These are the activations of a small neural network, seen along a few directions. Each row is one input.
In each table, some parts of the input vary, and every possible input appears once, in random order.
Descriptions start from the smaller parts, as in this example, which fits no table here: values(2) and (point or ring(9) or (line(4) and ring(8))).
Shared parts are said once, and a part with two or three values counts as separate values.
In the rows, 128 means zero.

Other details of the inputs shift rows strongly along two fixed directions, in all tables alike. That doesn't count.
To show where, the next rows are all for the same input, with only those details redrawn:
[131  57 135 141 118 122 104 114 179 125 123 165]
[114 155  88 116 105 147 106 136  68 167 157 125]
[114 154  88 116 105 147 106 135  68 167 157 125]
[126 117  95 207  99 143  83 156 134 155  97 124]
[125 115  97 196 101 143  86 152 134 155 102 127]
[114 155  87 116 105 147 106 135  68 168 157 125]
[127 119  94 206 100 144  82 156 134 155  97 125]
[126 116  98 195 100 142  87 151 133 153 103 128]

Table:
row 1: [139  91 191 138 156 105 164 157 237  60 105 110]
row 2: [120 110 146  59 177 121 161  71 139  78 175 110]
row 3: [138  38 142 150 147 134 148 115 194  93 132 103]
row 4: [162  82 162 119 127 114 120 114 201 101  73 191]
row 5: [114 215 128  92 113 117 129 176  91 128 141 141]
row 6: [118 141 196  55 142  99 200 112 148  98 165 130]
row 7: [173 150 117 182 137 160 105 174 146 114  65 110]
row 8: [160  87 179 142 138 117 174  99 188 107  81 135]
row 9: [149 190 110 100 142 160 167 147  80 126 122  73]
row 10: [129 186  92 118 160 146 103 130  74 120 158  99]
row 11: [127 119  94 206 100 144  82 156 134 155  97 125]
row 12: [135 126 161  40 131  97 171  85 112 138 126 173]
row 13: [ 99 145 102 120 110 125 138 120  57 180 151 121]
row 14: [115 166 149 215 103  91 127 187 157 130  56 126]
row 15: [152  41 142 142 145 135 110 124 192  99 136 133]
row 16: [137 139 179  33 161 112 151 147 156  78 174 143]
row 17: [101 118 149  66 148  85 143  58 106 125 154 164]
row 18: [118 124 136  53 149 102 113  70 122 111 165 175]
row 19: [112 148 109 130 121 151 166 114  66 163 166  87]
row 20: [106 183 117 132 144 134 154  92  67 136 149  91]
- Describe the family of inputs behind these rows. => line(4) and ring(5)
- The inputs of row 7 and row 16 match in every part but the line(4) part. If row 4 is changed in the same way as row 7 into row 16, which row does it become? => row 5
- Start at row 10 and move only the ring(5) part, one step at a time. The first step leads to row 2. Which rows follow, in order? => row 20, row 17, row 18
- Change only the line(4) part in row 3. List by row number the other rows that result. => row 1, row 2, row 9

Table:
row 21: [131 142 146  79 127 119 151 127 120 124 137 142]
row 22: [131  84 127 181 126 136 124 123 165 124 113 113]
row 23: [109 226  61 152  99 154 101 172  23 187 131  96]
row 24: [120 218  57 162 116 171 114 151  24 173 136  70]
row 25: [125 132 136  88 134 126 132 124 122 119 158 139]
row 26: [129 133 144  87 128 120 153 113 113 133 138 139]
row 27: [125 100 132 178 122 118 111 118 161 126  98 139]
row 28: [132 114 144 170 132 118 130 145 171 107  97 124]
row 29: [133 116 140 167 126 118 104 142 171 113  99 142]
row 30: [142  87 117 169 133 136 100 131 163 119 104 130]
row 31: [133  81 122 173 124 134 109 138 166 124 115 121]
row 32: [124 123 138  93 142 130 159 110 116 123 160 109]
row 33: [123 137 142  88 133 115 150 109 114 131 141 138]
row 34: [129 125 133  86 136 138 137 127 125 119 166 122]
row 35: [130 105 142 178 133 119 132 130 165 117  99 122]
row 36: [134 127 133  93 149 132 148 104 115 118 146 118]
row 37: [128 100 132 174 118 121 114 122 162 132  94 142]
row 38: [119 138 143  92 137 113 147 105 113 126 145 134]
row 39: [117 122 126  89 127 117 119 111 111 134 153 150]
row 40: [125 192  73 241  89 157  97 181  79 178  72  90]
row 41: [136 106 142 169 134 130 134 148 175 106 103 108]
row 42: [121 147 145  84 136 111 144 119 120 116 144 136]
row 43: [127 117 127  84 118 125 126 119 111 142 146 154]
row 44: [134 136 139  81 123 126 132 129 121 129 145 152]
row 45: [127 140 138  81 129 121 129 124 123 127 147 150]
row 46: [128  89 125 173 122 124 104 136 163 125 108 138]
row 47: [136 136 135  84 148 132 146 118 122 108 144 120]
row 48: [139 130 128  86 144 139 127 120 124 113 153 130]
row 49: [126  92 129 181 123 125 118 121 161 125 106 130]
row 50: [125 146 144  79 132 114 147 123 121 121 140 140]
- Describe the family of inputs behind these rows. => ring(5) and line(6)
- The inputs of row 50 and row 47 match in every part but the line(6) part. If row 23 is changed in the same way as row 50 into row 47, which row does it become? => row 30
- Change only the ring(5) part in row 27. List by row number the other rows that result. => row 29, row 38, row 39, row 42
- Change only the line(6) part in row 48. List by row number the other rows that result. => row 25, row 29, row 34, row 44, row 45
